Each row below holds a small network's activations on one input, seen along a few directions.
Each table varies a few parts of the input and shows all the possible inputs, shuffled.
Descriptions start from the smaller parts, as in this example, which fits no table here: one of 5 places around a ring, together with either a single point or one of 9 places around a ring or (one of 3 separate values, together with one of 4 places along a line).
Shared parts are said once, and a part with two or three values counts as separate values.
In the rows, 128 means zero.

Other details of the inputs vary at random and push rows far along two fixed directions, the same in every table; ignore that.

A family of inputs:
R1: 145 129 117 143 109 124 100 127 102 117 164 139 142 146 133 117
R2: 119 126 138 123 138 125 136 122 138 155 113 132 114 114 132 132
R3: 111 111 146 83 163 153 184 127 159 93 78 67 107 127 113 140
R4: 134 129 114 131 120 134 116 123 108 110 150 128 140 146 127 113
R5: 119 130 135 125 144 113 142 129 146 189 104 140 106 96 127 126
R6: 136 124 117 128 120 143 120 121 108 89 146 117 142 156 123 115
R7: 109 136 137 126 135 154 163 152 148 51 98 88 143 142 126 145
R8: 136 121 117 121 132 136 138 126 113 95 132 112 137 147 124 106
R9: 139 127 125 119 118 137 121 123 122 97 136 119 131 149 127 137
R10: 134 114 130 128 120 136 129 116 100 82 134 114 142 149 126 112
R11: 126 123 137 83 155 164 166 127 168 56 101 71 104 149 110 154
R12: 107 144 152 106 166 115 150 136 209 230 80 143 64 60 121 171
R13: 160 132 109 172 75 103 56 120 78 151 190 186 161 145 145 115
R14: 105 148 139 139 136 130 149 156 156 124 96 122 133 105 129 150
R15: 108 141 129 139 130 136 145 160 142 92 108 119 144 126 127 140
R16: 126 129 125 144 122 96 110 126 122 210 134 166 128 92 139 122
R17: 132 135 122 156 115 99 97 121 111 202 147 178 132 104 142 121
R18: 111 130 139 125 146 107 140 129 145 201 109 151 104 78 128 129
R19: 112 113 147 85 166 156 185 127 155 80 86 74 107 129 109 131
R20: 157 131 111 182 76 99 56 121 71 158 193 187 157 145 148 111
R21: 144 134 115 124 121 134 111 125 125 93 150 124 133 152 123 130
R22: 132 121 125 123 122 147 129 118 114 84 134 107 136 158 123 124
R23: 134 109 126 123 126 138 135 122 110 92 131 106 144 151 125 116
R24: 128 133 132 154 121 91 111 124 125 227 126 177 117 90 140 125
R25: 127 139 122 168 91 127 115 141 108 80 141 136 169 147 145 130
R26: 135 120 129 123 124 144 128 123 120 83 134 107 128 154 126 134
R27: 139 117 122 136 114 133 123 118 99 95 135 121 141 157 127 108
R28: 132 140 127 132 122 110 108 129 139 184 136 159 119 104 133 138
R29: 131 123 118 120 132 138 131 126 114 99 139 120 137 145 128 112
R30: 103 133 151 114 161 108 158 128 169 221 86 143 88 62 124 143
R31: 126 133 125 90 154 152 150 133 162 83 116 93 110 139 111 140
R32: 114 136 138 112 149 122 139 138 166 182 109 132 95 91 126 142
R33: 119 127 139 123 143 122 138 127 143 167 114 135 112 110 132 132
R34: 149 119 111 159 96 110 90 118 77 132 169 152 164 143 140 103
R35: 138 121 120 137 112 137 114 120 104 97 150 125 145 160 126 115
R36: 134 131 121 112 129 136 124 132 133 107 139 121 129 139 124 127
Each input here is: one of 4 places along a line, together with either a single point or one of 8 places along a line.
Q: Changing only the place on the line of 4 turns R29 into R2. The same change can be made to R31. Which row results?
A: R11
Q: Change only the place on the line of 4 in R5. List by row number the other rows that result.
A: R8, R24, R27
Q: Change only the place on the line of 4 in R32. List by row number the other rows that result.
A: R1, R20, R26

A family of inputs:
R37: 141 142 113 177 77 138 90 143 90 33 164 134 182 179 139 129
R38: 134 127 125 128 125 125 116 117 116 131 145 140 128 130 126 118
R39: 149 122 119 168 91 99 74 108 76 173 174 179 145 135 142 106
R40: 125 141 128 139 109 155 133 148 127 17 128 100 161 166 128 144
R41: 132 129 121 126 128 126 117 121 125 144 140 136 124 130 127 122
R42: 122 142 126 139 112 157 138 153 136 26 124 96 156 166 130 148
R43: 112 114 147 75 171 146 183 131 176 132 77 76 90 108 115 144
R44: 121 136 135 126 142 110 123 126 146 197 124 156 100 94 129 131
R45: 134 127 120 119 133 126 121 131 128 138 141 133 125 125 126 124
R46: 123 127 136 126 136 113 126 118 140 205 116 145 102 99 130 136
R47: 149 131 107 162 93 100 71 121 86 168 182 178 152 130 140 108
R48: 126 122 139 132 130 106 121 112 129 196 123 153 109 97 134 130
R49: 113 122 139 72 174 145 180 134 182 128 81 80 90 109 110 146
R50: 118 152 130 157 110 122 118 160 148 123 121 139 146 117 138 159
R51: 124 123 141 135 132 104 123 116 135 211 120 156 102 93 134 130
R52: 127 134 128 128 134 107 119 122 144 210 122 155 103 95 131 135
R53: 138 109 125 117 126 141 131 115 110 98 136 107 133 156 127 118
R54: 103 138 137 138 136 136 159 153 144 100 96 114 139 119 128 136
R55: 127 120 131 98 149 136 151 128 147 127 109 104 112 124 118 130
R56: 120 130 119 141 118 153 146 149 110 25 124 94 172 167 128 120
R57: 122 130 123 142 116 150 145 145 105 21 127 99 172 164 128 118
R58: 125 129 138 127 139 107 123 116 141 203 118 158 105 92 130 132
R59: 147 133 113 162 99 105 78 114 88 162 175 177 142 133 136 106
R60: 116 120 140 82 169 150 176 125 171 128 85 87 92 120 112 140
R61: 120 129 121 136 120 153 152 155 116 26 122 88 172 161 129 123
R62: 113 115 144 78 167 150 176 129 167 122 86 78 96 118 113 141
R63: 132 129 121 125 131 126 116 125 125 143 143 140 124 130 130 122
R64: 126 133 134 128 135 103 119 118 140 206 122 160 103 90 130 133
R65: 137 126 124 128 127 121 116 118 121 148 137 139 122 127 127 120
R66: 159 113 109 140 102 139 102 109 74 58 173 123 162 185 128 95
R67: 150 122 121 164 93 101 76 106 76 168 173 178 145 133 141 108
R68: 111 128 143 80 174 146 175 129 175 128 89 96 87 107 111 142
Q: What is each input in this table made of?
A: one of 4 places along a line, together with either one of 2 separate values or one of 6 places along a line
Q: Changing only the place on the line of 4 turns R46 into R62. The same change can be made to R52. Which row results?
A: R49
Q: Change only the choice among 2 separate values in R57. List by row number the other rows that result.
A: R40

A family of inputs:
R69: 132 132 125 144 116 123 112 128 120 133 138 141 135 131 131 130
R70: 133 114 126 102 142 144 147 120 131 103 121 97 122 143 121 121
R71: 116 130 137 124 136 131 141 129 146 138 109 123 116 118 129 141
R72: 141 122 124 134 115 123 105 116 108 139 152 141 131 137 132 120
R73: 130 126 133 143 115 122 118 123 117 130 131 138 136 131 135 130
R74: 130 126 128 122 128 141 135 129 130 89 127 109 132 143 124 133
R75: 131 116 126 107 142 137 144 121 130 120 120 106 119 138 122 121
R76: 113 136 142 123 145 124 143 134 163 172 100 131 103 98 125 149
R77: 126 130 123 144 118 120 119 130 113 134 135 140 139 127 134 120
R78: 136 135 123 141 114 121 108 131 125 133 144 143 132 130 134 132
R79: 121 128 129 119 140 136 146 135 137 111 118 113 130 126 122 130
R80: 131 128 126 144 112 126 114 124 115 121 139 137 139 137 135 127
R81: 120 130 129 122 139 137 145 136 137 112 117 114 128 129 122 126
R82: 129 129 123 144 116 120 118 129 110 127 140 138 145 129 134 119
R83: 119 130 128 123 140 133 142 136 137 121 117 118 127 125 124 128
R84: 135 126 130 150 109 121 111 122 108 130 137 144 141 136 137 126
R85: 132 134 120 134 123 129 120 135 121 117 140 135 140 135 130 122
R86: 130 124 126 146 116 120 120 129 107 125 134 136 143 131 134 118
R87: 130 123 128 142 117 120 124 129 110 124 132 133 143 126 131 121
R88: 118 140 130 131 133 118 129 137 144 168 118 146 120 104 129 133
R89: 115 139 139 118 145 121 140 138 168 171 104 133 98 96 128 151
R90: 129 136 120 139 120 122 116 133 119 132 139 143 140 128 131 124
R91: 126 131 123 138 125 124 123 132 122 130 135 135 138 127 130 122
R92: 129 130 122 146 116 122 119 130 110 129 137 140 142 131 134 118
R93: 116 130 140 132 135 118 142 133 139 162 106 134 119 103 130 132
R94: 128 118 134 101 145 146 146 122 137 107 118 100 112 140 118 130
R95: 130 134 121 136 121 122 117 133 120 130 138 140 141 126 130 125
R96: 140 116 120 123 124 125 120 117 113 134 141 128 133 135 128 116
R97: 137 121 126 127 122 128 113 118 112 129 144 131 127 141 128 121
R98: 124 123 139 126 129 129 138 126 134 121 114 120 127 127 128 137
R99: 133 133 120 133 124 127 119 134 121 114 141 133 141 132 131 124
R100: 123 131 132 111 138 142 145 135 149 104 111 106 118 133 120 140
R101: 126 124 123 100 142 162 157 135 131 36 122 79 140 162 116 123
R102: 142 119 116 135 117 119 108 116 103 146 149 141 136 137 133 113
R103: 128 124 130 121 127 142 139 126 127 85 122 106 133 145 126 133
R104: 125 135 130 127 126 127 125 132 141 134 124 129 123 123 128 137
R105: 111 136 142 121 146 125 144 134 166 171 99 128 102 96 125 149
R106: 133 133 122 137 115 127 112 129 121 117 140 134 135 138 130 130
R107: 144 120 121 126 122 120 111 110 107 139 152 143 128 132 126 111
R108: 142 121 120 128 124 123 111 110 107 137 149 142 126 137 126 108
R109: 124 123 126 119 133 146 147 131 123 74 123 100 139 147 124 120
R110: 123 139 134 130 133 118 126 136 152 168 118 143 110 106 130 145
R111: 121 119 134 114 139 146 156 132 130 79 110 92 132 139 122 124
R112: 128 136 131 126 129 123 127 134 145 141 125 132 119 117 129 142
R113: 133 135 119 139 119 123 113 134 119 127 145 142 141 130 134 122
R114: 120 137 135 123 134 122 132 134 153 157 114 133 113 106 126 146
R115: 130 130 127 145 114 124 115 125 116 133 136 142 135 133 135 129
R116: 119 128 128 107 147 145 153 140 149 96 113 105 123 131 120 132
R117: 141 122 122 125 127 122 114 111 110 136 148 139 125 135 125 111
R118: 111 131 149 125 143 119 145 130 159 178 92 133 103 94 129 149
R119: 140 123 122 127 127 120 112 110 111 147 146 145 123 129 127 112
R120: 130 120 133 113 134 129 130 121 133 142 128 123 114 124 125 132
Q: What is each input in this table made of?
A: one of 4 places along a line, together with either one of 3 separate values or (one of 2 separate values, together with one of 5 places along a line)
Q: Changing only the place on the line of 4 turns R120 into R72. The same change can be made to R112. Which row results?
A: R78
Q: Changing only the place on the line of 4 turns R81 into R79. The same change can be made to R108. Which row results?
A: R107
Q: Change only the choice among 2 separate values in R109. List by row number the other rows that result.
A: R80
Q: Change only the choice among 3 separate values in R72. List by row number the other rows that result.
A: R70, R117
Q: Change only the place on the line of 5 in R74. List by row number the other rows that result.
A: R98, R103, R112, R114
Q: List by row number the other rows that have the place on the line of 4 in common with R86.
A: R69, R71, R77, R83, R89, R90, R97, R102, R106, R116, R118, R119

A family of inputs:
R121: 127 116 127 120 134 131 141 123 120 120 122 114 131 130 125 118
R122: 127 121 134 134 123 133 137 128 119 102 119 115 139 137 128 129
R123: 105 130 150 129 139 126 154 133 155 153 89 122 111 102 130 147
R124: 147 118 114 155 101 106 92 111 76 149 169 164 153 135 139 96
R125: 106 155 131 177 115 86 109 153 133 223 122 190 137 70 146 135
R126: 153 119 109 122 118 138 104 112 96 88 167 125 139 168 122 104
R127: 144 130 118 141 107 124 98 125 112 125 155 143 137 145 135 127
R128: 129 129 134 112 134 145 140 130 146 89 117 103 120 142 121 144
R129: 128 134 133 129 121 138 125 130 139 101 126 119 125 140 128 145
R130: 141 122 121 107 135 142 125 119 124 97 144 113 122 149 120 121
R131: 101 154 135 111 157 136 162 160 188 136 90 116 109 95 121 158
R132: 121 124 135 132 130 122 133 128 130 157 117 132 126 114 132 128
R133: 134 126 123 113 133 135 127 123 133 119 134 118 121 136 122 130
R134: 128 115 128 111 144 131 143 117 121 131 122 118 122 128 122 111
Q: Changing only one part turns R128 into R122. The same change can be made to R126. Which row results?
A: R134
Q: What is each input in this table made of?
A: one of 2 separate values, together with either a single point or one of 6 places along a line
Q: Change only the choice among 2 separate values in R124. List by row number the other rows that result.
A: R130
